Here are a small network's activations along a few directions, averaged over the inputs that share one value of a field.
Related values have similar rows: they may be neighbours, one step apart, or belong to one group.
In the rows, 500 means zero.
Random noise pushes rows far along 3 fixed directions. That doesn't count. These rows show it; they differ only by the noise:
[579 516 551 529 608 531 512 532 485 451 727 448 543 528]
[565 457 458 546 500 397 431 533 520 498 469 415 448 463]
[444 501 602 424 381 462 485 411 444 554 509 359 559 439]
[524 531 584 481 593 490 527 510 496 481 638 423 532 480]
[592 422 432 574 396 448 392 501 469 498 535 413 489 510]


Values of T:
t10: [632 558 364 659 552 658 520 501 477 389 546 555 504 581]
t2: [463 375 355 490 338 498 374 534 534 596 425 511 460 558]
t9: [528 571 473 563 532 534 565 427 543 456 527 497 515 439]
t20: [440 453 469 446 425 510 505 529 465 551 522 618 497 501]
t14: [534 454 585 497 647 556 495 613 540 417 577 502 453 540]
t17: [555 543 584 546 572 694 653 387 455 406 876 515 668 616]
t3: [596 484 566 459 591 640 445 543 444 440 739 469 573 637]
t18: [440 597 535 515 570 455 538 431 567 522 272 551 425 312]
t15: [537 471 561 443 575 594 533 593 488 410 750 545 528 611]
t5: [525 499 526 503 426 565 583 410 414 482 514 418 632 550]
t12: [515 519 565 448 505 477 479 491 469 423 480 434 502 498]
t16: [540 525 531 499 626 495 518 517 495 437 647 433 531 465]
t6: [515 356 486 497 377 472 509 583 439 502 490 564 492 584]
t13: [338 691 660 408 624 595 627 462 534 571 563 593 529 465]
t8: [465 534 437 586 437 550 448 442 453 524 519 603 516 513]
t7: [308 612 516 433 373 468 529 354 479 598 265 471 589 431]
t1: [529 546 431 519 584 436 447 563 616 557 377 670 417 492]
t11: [567 444 455 499 546 495 526 693 522 470 529 616 484 557]
t4: [331 446 522 365 161 511 439 305 409 660 392 554 524 519]
t19: [501 476 507 545 487 531 551 472 452 497 557 381 535 523]
The values of T form a ring.
- Name the neighbours of t20, in listed order. => t2, t4
- Name the neighbours of t6, in listed order. => t15, t11
- Name the neighbours of t16, in listed order. => t12, t19
- Name the neighbours of t13, in listed order. => t8, t1

Values of Z:
z2: [311 556 629 428 505 366 640 487 520 682 341 565 505 438]
z10: [572 629 642 593 790 569 620 505 481 287 736 341 530 480]
z8: [568 412 373 517 693 438 510 733 631 529 501 525 353 569]
z1: [487 490 606 394 492 541 643 571 414 478 610 426 617 526]
z6: [533 452 587 429 542 580 431 534 505 464 658 529 525 710]
z9: [430 730 375 515 923 365 588 623 622 536 359 713 396 423]
z5: [553 544 586 462 482 535 702 379 450 408 614 270 655 451]
z3: [503 428 560 402 503 433 384 510 526 530 306 384 460 382]
z7: [525 622 564 511 979 453 572 656 685 366 622 769 315 400]
z4: [480 625 466 585 656 648 513 475 624 470 542 698 454 448]
The values of Z form a 2 by 5 grid.
- Name the neighbours of z2, in listed order. => z8, z9, z7
- Name the neighbours of z3, in listed order. => z10, z1, z6
A value of Z combines one of 2 hidden first parts with one of 5 second parts; all combinations occur once.
- Changing only the second part turns z8 into z5. z6 has the same second part as z8; what does that change turn z6 into? => z10
- Changing only the second part turns z9 into z2. z4 has the same second part as z9; what does that change turn z4 into? => z7
